Each row below is a small network's average activation on inputs in which a field has the value named, seen along a few directions.
Values that are neighbours, or in one group, have similar rows; names and order tell nothing.
(in the rows, 500 means zero)
Random noise pushes rows far along 2 fixed directions. That doesn't count. These rows show it; they differ only by the noise:
[702 499 344 394 423 413 443 479 407 477 562 495]
[392 464 581 479 483 710 601 511 469 611 463 558]
[710 535 386 398 390 457 474 480 422 510 563 525]
[714 607 482 409 327 559 544 483 455 584 559 586]


Field G:
g9: [368 474 566 599 497 516 482 404 501 464 555 443]
g13: [616 566 392 491 526 413 418 437 502 450 573 477]
g11: [454 388 419 544 637 365 417 585 519 445 433 415]
g7: [633 568 483 361 429 459 579 500 462 570 476 551]
g10: [542 636 513 566 449 572 524 525 553 503 543 579]
g17: [549 460 450 441 568 330 422 588 489 491 426 527]
g16: [485 465 521 545 510 437 532 552 523 539 447 467]
g24: [548 540 450 474 541 502 527 488 479 504 472 511]
g21: [469 463 443 428 574 459 513 576 518 507 386 542]
g14: [448 423 494 471 512 464 536 527 433 471 465 431]
g19: [491 498 536 458 490 575 578 484 478 568 485 521]
g5: [520 335 355 405 595 237 432 570 411 416 440 433]
g2: [496 556 606 588 427 498 481 442 559 453 580 499]
g6: [456 463 503 619 533 474 390 468 538 406 568 505]
g1: [359 462 478 542 643 502 510 554 537 457 403 481]
g3: [271 570 857 651 418 861 683 562 593 696 450 594]
g8: [521 400 471 387 554 366 515 539 427 475 438 445]
g20: [541 480 482 525 430 458 473 477 473 488 557 429]
g12: [566 551 482 580 494 425 431 528 529 464 526 494]
g23: [565 497 407 371 524 426 517 525 502 494 425 522]
g4: [445 512 533 556 493 550 453 376 504 466 595 463]
g18: [453 441 396 510 544 440 440 464 474 446 559 393]
g15: [636 621 484 548 419 508 399 423 572 419 611 549]
g22: [672 577 388 487 460 406 350 388 540 342 637 426]
A value of G combines one of 6 hidden first parts with one of 4 second parts; all combinations occur once.
Changing only the second part turns g1 into g10. g24 has the same second part as g1; what does that change turn g24 into? -> g13
Changing only the second part turns g15 into g21. g22 has the same second part as g15; what does that change turn g22 into? -> g23
Changing only the second part turns g8 into g20. g5 has the same second part as g8; what does that change turn g5 into? -> g3
Changing only the second part turns g11 into g17. g19 has the same second part as g11; what does that change turn g19 into? -> g7
